Each row below holds a small network's activations on one input, seen along a few directions.
Each table varies a few parts of the input and shows all the possible inputs, shuffled.
A made-up example of a description, with smaller parts first: values(2) and (point or ring(9) or (line(4) and ring(8))).
Shared parts are said once, and a part with two or three values counts as separate values.
In the rows, zero is written as 128.

Other details of the inputs shift rows strongly along three fixed directions, in all tables alike. That doesn't count.

Table:
r1: [121 192 117 145 142 169 119 129 166  71 159 160]
r2: [ 69 114 103 139 172 114 150  80 119 165  82 121]
r3: [ 73 109  93 139 169 108 134  89  93 157  88 147]
r4: [ 75 122 113 142 169 105 158  68 113 164  92 134]
r5: [123 164  78  86 153 101 164 101 120  48  80 153]
r6: [136  72 137 101  85  97 142 119  84 177 108 111]
r7: [176 123 134  34  92 101 177 148 116  73  99 114]
r8: [164  99 167 161  91 139  93 149 138 189 176 103]
r9: [172 115 127  47  84 102 166 158 117  59  79 114]
r10: [138  69 164 103 101 101 164 119  98 182 102 111]
r11: [132  61 158 104 107 108 160 134 105 184  96 103]
r12: [180  86 168 165 115 109  74 163 145 165 172  98]
r13: [112 186 103 141 134 172 103 136 167  72 148 144]
r14: [167 144 162 111  63 164 111 180 157  87 159 117]
r15: [ 77 120 110 140 178 116 141  88 100 163  77 136]
r16: [ 90 169  87  86 127 125 170  95 115  61  90 159]
r17: [ 68 116 100 142 161 103 132  81  96 155  85 137]
r18: [204 134 162 113 105 153 122 203 141  66 169 110]
r19: [126  69 166 107  98 105 158 126 109 182  94  93]
r20: [153  71 148  92 126  80 137 135  98 169  95  92]
r21: [ 79 116  99 140 163 100 137  75  86 156  95 155]
r22: [144 114 138  50  65 128 168 156 109  74  93 130]
r23: [107 145 113 195 158 142  78 103 139 166 165 139]
r24: [122 187 104 142 138 169 120 129 168  77 160 151]
r25: [117 117 101 145 209  95 149  90  73 144  97 135]
r26: [174 110 173 162 118 115  89 173 135 179 166  97]
r27: [201 139 153 108  84 129 114 174 162  70 175 121]
r28: [100 137 116 195 171 150  84 117 150 166 156 130]
r29: [127 191 113 141 161 142 104 145 172  59 160 134]
r30: [ 98 142 119 196 167 149  82 114 152 167 154 125]
r31: [161  94 151  98 116  77 156 134  82 178  97 104]
r32: [130  64 166 105 104 106 157 130 104 181  93 102]
r33: [102 135 120 199 168 142  98 103 160 166 172 137]
r34: [171 139 163 109  69 166 110 184 153  86 159 126]
r35: [166  94 159 159  91 137  86 150 128 185 176 113]
r36: [130 199 109 140 164 149 110 151 169  66 154 139]
r37: [132  77 159 106  99 108 147 130  95 184  89  96]
r38: [123 188 110 144 144 171 123 133 166  75 161 160]
r39: [180 104 172 157 113 106  87 157 134 170 186 100]
r40: [ 71 110 100 138 176 114 151  84 118 164  84 126]
r41: [ 96 160  80  83 136 128 171 103 112  64  93 168]
r42: [103 135  98 134 194  85 143  88  92 162  92 132]
r43: [ 97 176  91  85 134 133 169  96 115  67  82 155]
r44: [172 133 143 106  57 154 118 172 150  85 178 131]
r45: [154 114 144  46  73 129 200 147 124  87 100 125]
r46: [ 96 177  95  86 138 135 179  97 123  70  82 149]
r47: [151  83 157 161  89 134  80 160 133 178 174 110]
r48: [111 141 117 197 168 144  81 109 135 165 167 152]
r49: [123 191 113 144 136 167 109 128 157  68 159 165]
r50: [142 117 127  50  60 130 165 154 115  79  96 117]
r51: [158  90 172 162 104 144  92 165 137 186 167 107]
r52: [102 136 118 196 171 148  77 120 140 163 156 144]
r53: [101 136 112 194 166 147  74 116 142 163 155 135]
r54: [113 187 111 145 135 167 128 123 185  73 165 145]
Description of these inputs: values(2) and (point or line(6) or (line(4) and ring(5))).
The inputs of r14 and r43 match in every part but the values(2) part. If r15 is changed in the same way as r14 into r43, which row does it become? -> r1
The inputs of r26 and r31 match in every part but the values(2) part. If r2 is changed in the same way as r26 into r31, which row does it become? -> r54
Change only the values(2) part in r29. List by row number the other rows that result. -> r39

Table:
r55: [ 97 152 101 192 194 137  87 116 142 131 150 147]
r56: [138  71 126 174 104 125  85 112  96 223 165 125]
r57: [154 164 133 127 117 147 122 162 164  66 170 138]
r58: [161  90 148  54  86  86 188 135  96 138  86 100]
r59: [112  77 125 120 156  67 163  73  77 198  72 109]
r60: [ 92 170 106 190 159 147  93  89 111 142 166 173]
r61: [ 63 151 104 190 163 155  87  98 165 137 149 141]
r62: [173  93 197 117  54 166 133 179 148 169 149 100]
r63: [142  86 151 173 143 105  75 136 110 218 146 103]
r64: [122 163  91  63 129 119 164 121 111  50  68 137]
r65: [159  79 173 111  36 145 109 173 156 151 153  91]
r66: [159 172 129 124 115 155 102 162 160  70 154 130]
r67: [101 151 107 193 196 144  89 107 143 130 148 146]
r68: [153 166 131 124 120 151 124 167 167  73 169 135]
r69: [159  85 187 112  45 150 115 179 140 153 161  97]
r70: [144  87 162 175 144 101 102 118 125 221 161 103]
r71: [107 162 114 190 191 129 105  90 157 141 158 140]
r72: [153 165 134 121 124 158 126 163 169  76 169 135]
r73: [145  84 161 182 138  90  97 116 120 213 161 105]
r74: [103  64 118 120 160  71 149  93  58 188  61 118]
r75: [ 65 142  67 131 210 108 153  67  93 109  59 154]
r76: [141  73 140  48  44  97 180 117  83 132  81 143]
r77: [152 161 131 123 122 164 114 167 162  68 161 136]
r78: [154 174 124 123 113 148 100 171 159  71 157 132]
r79: [127 176 139 133 103 186 130 155 175  89 156 137]
r80: [119 165  91  63 128 112 163 125 109  49  71 140]
r81: [ 68 149  74 126 215 106 167  64 104 122  69 151]
r82: [162  78 148  54  88  95 185 140  87 129  79 104]
r83: [ 88 160  98  58 113 148 204 116 125  55  64 141]
What is each input in this table made of? -> values(3) or line(6) or (line(4) and ring(5))
Change only the line(4) part in r72. List by row number the other rows that result. -> r63, r70, r77
List by row number the other inputs of the same sort as r76. -> r56, r60
A walk changes only the ring(5) part. It starts at r55 and steps to r74. List the rest of the walk in order. -> r75, r67, r77
